Each row below holds a small network's activations on one input, seen along a few directions.
Each table varies a few parts of the input and shows all the possible inputs, shuffled.
Descriptions start from the smaller parts, as in this example, which fits no table here: one of 3 separate values, together with either a single point or one of 11 places along a line or (one of 4 places along a line, together with one of 8 places around a ring).
Shared parts are said once, and a part with two or three values counts as separate values.

Other details of the inputs shift rows strongly along two fixed directions, in all tables alike. That doesn't count.

Rows:
r1: [  6 -14  10  -8  24   9   5 -14   3   5   1   7]
r2: [ -8  -5 -26  22 -21  31 -11  11 -12 -19  33  50]
r3: [15 -4  9 13 10 17 -2  0 -3 -7 -9  7]
r4: [-29  22 -44   4 -43  10  -6  11   5 -20  13   2]
r5: [ -6  12  -7 -14 -13 -14   9 -12  11   1 -11 -20]
r6: [ 15 -13  14   2  11  13  -1  -4 -12   0   8  13]
r7: [  4 -16   0  -2  14   3   3   5  -5   8  -5  19]
r8: [  6  -8   0   9  20  11  11  11  -8   1 -12  12]
r9: [  1  16   1 -11  -6 -23  -6   8   2   7   0 -24]
r10: [ -6  17   0 -17  -2 -17  -7 -11   8   1   6 -22]
r11: [-30   0  14  -1 -15 -16  -1  -8  13   9  -1 -31]
r12: [-10 -21  24  25   2   6   1  -3  -5   3   1   5]
r13: [  0  13  -4 -12 -13 -22  10   5   8   8 -13 -15]
r14: [ 10 -10   1  11  25   5   3  13  -8  -6  -3   9]
r15: [  9 -15  11   2   9  12  -1  -8  -8   2  -6  22]
r16: [ -1  13  13 -26  -4 -23   2   3  12  16  -4 -14]
r17: [-12  24 -31  13 -47   1 -21  12  -5 -19  27   2]
r18: [ 12 -15   7   3  31   6   2 -11  -6  -1  -1  -7]
r19: [  8  -7   4   6  26   0   0   7 -12   2   8  13]
r20: [ 15  -8  10  14  17  12  -1   0  -9 -13  -4  10]
r21: [ 15  -5  18   6  18  13  10  -6  -8  -1 -19   6]
r22: [ -4  16  -3 -11  -7  -5  -4  -3  17  -1 -10 -28]
r23: [ 17  -5  22   4  25   3  -2 -11 -11   1   1   7]
r24: [  8  15  15 -14 -14 -19   8 -12   8   6 -20 -19]
r25: [ 17 -13  15   5  14   4   9 -15  -4   8 -13  13]
r26: [  0   9   5 -21 -10 -18  -3   8   4  12   5 -17]
r27: [ -9   6  -3 -24 -13 -12  -4 -12  13   7  -7 -15]
r28: [ -4   9   0 -20  -6 -17   6 -18  15  13 -14 -21]
r29: [-34 -20 -25  46 -19  22  -3  27 -11 -12  33  38]
r30: [  9 -16  -4   7  16   3  10   3  -4   9  -6  19]
r31: [  6 -11  -3   7  22  11   3  -3  -1 -13  -2  -1]
r32: [ -4   8   1 -23 -10 -10  -4  -8   9   6   8 -23]
r33: [-18  23 -40   9 -42   3 -13  31   5 -15  15   4]
Description of these inputs: one of 3 separate values, together with either a single point or one of 10 places around a ring.
Changing only the choice among 3 separate values turns r12 into r29. The same change can be made to r6. Which row results?
> r26
Which other rows does r14 become when the choice among 3 separate values takes its other values? List them by row number.
> r20, r31
List by row number the other rows that have the choice among 3 separate values in common with r28.
> r1, r4, r5, r10, r11, r18, r22, r27, r31, r32

Rows:
r34: [ 24  -5  26 -25  40  -9  12 -18   7  14 -27 -20]
r35: [-36  -3 -35  33 -39  17  -8  24  -6 -16  33  29]
r36: [ -2  37  -5 -24 -36 -28  -7   4  14   2  -8 -31]
r37: [ 19 -29 -10  28  45  35   9   8 -23 -13   5  42]
r38: [-23  21  21 -20 -29 -35  -8  -5  20  15  -4 -39]
r39: [-11  13 -49  22 -35  17 -12  23 -10 -27  27  29]
r40: [ -3 -43  10  37  28  32   4   2 -18  -5  15  36]
r41: [ 19 -17   2   5  36  18   4  -2 -13  -5   2  19]
r42: [ 19 -14   0  13  28  19   6  -6 -10  -9  -5  18]
r43: [-36  -4 -34  32 -37  21  -7  15  -4 -18  33  27]
r44: [ 30  -6  36 -19  35  -6   8 -16  -1  13 -24 -11]
r45: [-12  11 -51  21 -40  24 -12  17  -9 -31  28  32]
r46: [ -4 -44   5  39  28  29   6   8 -19  -4   8  36]
r47: [-13  25 -39  -2 -49   5 -12  12   3 -19  16   6]
r48: [  5 -15  53 -10  28 -19   8 -18   8  27 -20 -30]
r49: [ 28   1  36 -23  35 -14  12 -13   4  20 -34 -19]
r50: [  4 -19  49  -7  31 -12  13 -20   7  24 -25 -26]
r51: [-12  23 -43  -3 -41   2 -16  15   2 -15  26  11]
r52: [-15  13 -54  15 -31  17 -11  26  -9 -24  29  27]
r53: [-27  24  13 -16 -38 -31  -8  -2  19  13   3 -37]
r54: [ 20 -18   1   3  36  18   4  -2 -11  -3   2  21]
r55: [  3 -18  49  -7  30 -12  14 -20   9  23 -25 -27]
r56: [  1 -44   1  36  33  28  14   3 -22  -2   9  46]
r57: [-21  26  13 -27 -38 -43  -5  -8  19  19  -2 -41]
r58: [ 28  -6  32 -19  38  -3  12 -20   3  14 -31 -13]
r59: [-26  18   8 -11 -38 -29  -5   5  17  12  -2 -35]
r60: [-13  23 -44  -5 -40   2 -12  10   6 -15  17   6]
r61: [ -7 -40   6  38  30  29   7   7 -17  -5   7  40]
r62: [ -1  38  -2 -28 -38 -27 -12  -1  14   1  -2 -32]
r63: [  8 -19  44 -12  34 -17  18 -25   4  25 -26 -20]
r64: [-11  11 -50  19 -40  22 -12  26 -11 -27  28  35]
r65: [ -4  40  -7 -36 -36 -30  -7  -6  22   8 -12 -37]
r66: [ 30  -6  34 -22  39  -9   8 -18   2  18 -25 -12]
r67: [ 29  -6  29 -17  40  -8  12 -11   2  17 -29  -9]
r68: [-27  19  11 -14 -32 -27  -4  -6  19  10  -5 -34]
r69: [ -2  36  -6 -28 -37 -23 -12   0  13   3  -1 -25]
r70: [ 18 -19  -5   8  35  19   8   6 -11  -5  -2  25]
r71: [ -3  36  -9 -23 -32 -24 -12   0  13  -1   2 -30]
r72: [-26  20   8 -12 -38 -31  -5   5  18  14  -2 -37]
r73: [ 18 -16  -2  10  33  20   2  -1 -15  -8   4  20]
r74: [-35   4 -24  16 -46   2 -12  10   4 -10  22   1]
r75: [-16  25 -46   2 -41   5 -13  13   2 -21  22   5]
r76: [ -5  38 -13 -21 -34 -27  -8   6  13   0  -3 -31]
r77: [ 27  -4  29 -15  41  -7  11 -20   3  10 -28 -20]
r78: [ 28  -1  32 -26  40 -18  13 -13   8  21 -32 -22]
r79: [ -4 -46   5  41  28  34   2   3 -21  -6  16  40]
r80: [ 21 -28  -8  31  36  37   3   2 -24 -17  12  46]
r81: [ 17 -31 -15  23  42  40   8   1 -20 -16   7  42]
Changing only one part turns r69 into r58. The same change can be made to r53. Which row results?
> r43
Describe the family of inputs behind these rows.
> one of 3 separate values, together with either a single point or one of 5 places along a line or one of 10 places around a ring
Start at r44 and move only the place on the ring of 10, one step at a time. The first step leads to r62. Which rows follow, in order?
> r80, r71, r73, r41, r54, r51, r66, r69
Which other rows does r72 become when the place on the line of 5 takes its other values? List them by row number.
> r35, r46, r59, r61

Rows:
r82: [  2  10 -45  14 -30  22 -16   9  -8 -32  27  30]
r83: [ 37   3  43 -21  44  -5   9 -25   0   9 -36 -23]
r84: [-25  11   5 -11 -42 -23   1  -1  11  12   0 -26]
r85: [ 28 -30   5   7  52  35   5 -15 -20 -13   3  36]
r86: [-26  15   2  -6 -34 -29  -7  -6  12   9   1 -29]
r87: [ 33 -36  -8  26  48  49   4  -7 -27 -13  11  55]
r88: [ 33   3  38 -21  48 -18  20  -9   4  20 -46 -27]
r89: [-16  18   9  -3 -35 -24 -16  13   4   7  16 -15]
r90: [  1  30 -19 -20 -27 -23  -3  13  13  -1  -7 -21]
r91: [  4 -13  55  -9  38 -20  20 -23  12  26 -26 -23]
r92: [-33 -18 -41  43 -29  37  -9  21 -14 -26  43  39]
r93: [-27  14   6 -11 -39 -19  -7   2  19  12  -7 -21]
r94: [ 22 -30  -1   8  57  24  15   4 -17  -2  -5  33]
r95: [ -3  32 -22 -24 -27 -23  -4  11  13   8  -2 -21]
r96: [-31  -8 -26  29 -24  17 -12  14  -3 -16  28  12]
Describe the family of inputs behind these rows.
> either a single point or one of 6 places along a line or (one of 2 separate values, together with one of 4 places along a line)
Which other rows does r87 become when the place on the line of 4 takes its other values? List them by row number.
> r82, r83, r85
